A small network was shown many inputs. Here are its activations along a few directions, one row for each input.
Each table varies a few parts of the input and shows all the possible inputs, shuffled.
A made-up example of a description, with smaller parts first: one of 4 places along a line, together with either a single point or one of 11 places around a ring or (one of 3 separate values, together with one of 5 places around a ring).
Shared parts are said once, and a part with two or three values counts as separate values.

Other details of the inputs shift rows strongly along two fixed directions, in all tables alike. That doesn't count.

Table:
R1: [ 10  45  89 -28   5   0  21 -38   4 -39   1  14  20  21  57   8 -19]
R2: [-10 -40 -15  29   0   6  -1   4   5  11 -14 -13  15 -16  -4   2   0]
R3: [-12 -29  19  19   7  13   7  -8   2   2 -26  -6  36 -14   2   8 -12]
R4: [  6  14 -27  -7  -6 -10 -10  13  -1  10  21  -3 -25   9 -18  -9   7]
R5: [  0  24   6 -12   0  -2  -7   1   2  -7  12   1 -10   6 -12  -4  -1]
R6: [  5  26 -22 -14  -4 -11  -7   6   0  -1  18   7 -28   8 -18 -11  10]
R7: [-10 -53  -7  17  -1  15   5   2  -3  17  -8 -11  -1 -21  13   4   7]
R8: [  9  13 -29  -5  -4  -6 -12  16   1   5  17   4 -20   8 -13   4  13]
R9: [ 10  28 -24 -13  -2 -11  -9   5  -2   0  17   6 -24   8 -16  -9  13]
R10: [ -9 -26  -2  17   4   9  -2  -1   0   9 -12 -11  16 -15 -11  -2  -4]
R11: [-15 -42  35   7   6  22  14 -14  -3  -1 -20  -9  25 -19  23   3  -7]
R12: [  7  16 -26 -13  -5  -3 -12  20  -7   9  14   3 -23   2 -23   0   7]
R13: [  6  17   7 -23   0   0   4  -8  -9  -7  15  10 -21   3  14  -4  12]
R14: [-10 -41 -17  25  -2   5   0  10   1  12 -19  -7  14 -15  -2   8  -5]
R15: [ 10  14 -30  -9  -6  -9  -8  19  -6  11  13   2 -21  11 -13  -2   5]
R16: [ 10  25 -26 -17  -3 -12  -7  12  -5   1  11  12 -24   9 -13  -4   8]
R17: [10 24  1 -9  0 -9 -3  3  0 -2  9  6 -2 17  1  1  0]
R18: [-10 -38 -19  24   2   6   5   3   0  15 -22  -3  18 -17  -7  -2   1]
R19: [ -9 -30  17  26   4   5   9 -12   4   3 -24 -12  35  -9  10   0 -14]
R20: [  3  51  72 -15   3  -7  12 -31  16 -48  -2  11  20  22  31  10 -21]
Each input here is: one of 4 separate values, together with either a single point or one of 4 places along a line.
Question: Changing only the choice among 4 separate values turns R8 into R18. The same change can be made to R2. Which row results?
Answer: R9
Question: Change only the choice among 4 separate values in R5. List by row number the other rows that result.
Answer: R4, R6, R20
Question: List by row number the other rows that have the choice among 4 separate values in common with R1.
Answer: R4, R15, R17, R19

Table:
R21: [  8  -2   5  15  -1 -12   7   2  10  -6 -16  -3  15  16  29  13 -18]
R22: [  5  33 -23 -13  -3 -17   5 -11  -6  -7  13  23 -20   8 -12 -27  22]
R23: [ 14  26   7   2  -8 -32  -5  -1   9  -9   0   9  14  34  17  13  -4]
R24: [ 12   4  14 -24   5  19  -5   9 -19   3   1   9   3  -3   2   9   3]
R25: [-10 -73 -15   7  -3  33  -4  26 -17  29 -11  -5   5 -30 -14  11  12]
R26: [  3  11 -32 -22  -3 -14   3  -1 -13  15  20   8 -48  -5  -8 -23  27]
R27: [ 32  15 -45 -12 -14  -6 -20  28  -6  14  40   4 -43  24  10   8  21]
R28: [ 13  29 -32 -38   2   0 -13  30 -21  22  24  12 -38   5 -28   1  11]
R29: [-12   2  -5  27   0   0  -8  -1  18  -8  -4 -15  13  -6 -34  -4 -10]
R30: [ 10  43 -25 -16   2  -7 -10  16 -10  -7  -1  26  -5  10 -32   5   0]
R31: [  3  19  73 -13   6   0 -11 -24  11 -30  13 -14  14   8  14   5  -9]
R32: [ 28  36 -62   3 -13 -28 -17  27  10   5  17  15 -33  29 -17   5   6]
R33: [-12  28  75   9  10   3   8 -37  23 -38 -13 -10  50  11   8   1 -32]
R34: [-29 -61  27  44   1  23   5  -9  10  15 -18 -31  38 -27  -8  -4 -20]
R35: [ -5   6  18 -11   7   5   7   3 -11  -5 -25   4  25  -5  -3  10 -15]
R36: [-27 -66 -69  46   1  -8  14   2  -2  31 -33  -7   3 -45 -28 -16  17]
R37: [ -3  30  39  -9   5   2  32 -33   3 -36 -21  15  11   3  29 -19  -8]
R38: [-12  24  80   5   8   1   7 -32  21 -40 -13 -14  43   7  14   2 -34]
R39: [-22 -94 -52  25   3  15   5  -2 -12  44 -23 -21  -9 -47  -2 -20  26]
R40: [ -1   7 -13 -17  -2  11 -23  18   9   8  48 -20 -45   0 -23  -3  13]
R41: [ -6  12  41 -25   7   4  22 -32  -2 -22   7   9 -16  -3  39  -2  10]
R42: [ 15  15 -13 -16 -14  -4 -11  18   3   3  35   2 -31  20  30  19  10]
R43: [  9  34   4 -21   6  -4  -4   7 -12  -8  -2  22  11  16 -20   2  -1]
R44: [-12 -76   3  53  -2  17  17  -3   5  24 -37 -15  46 -19  37  14 -27]
Question: What do these inputs look like to the network?
Answer: one of 4 separate values, together with one of 6 places along a line
Question: Changing only the place on the line of 6 turns R41 into R26. The same change can be made to R40. Which row results?
Answer: R34
Question: Change only the choice among 4 separate values in R32. List by row number the other rows that result.
Answer: R29, R30, R36
Question: Change only the place on the line of 6 in R32. List by row number the other rows that result.
Answer: R21, R23, R27, R42, R44
Question: Change only the choice among 4 separate values in R23. List by row number the other rows that result.
Answer: R22, R33, R43
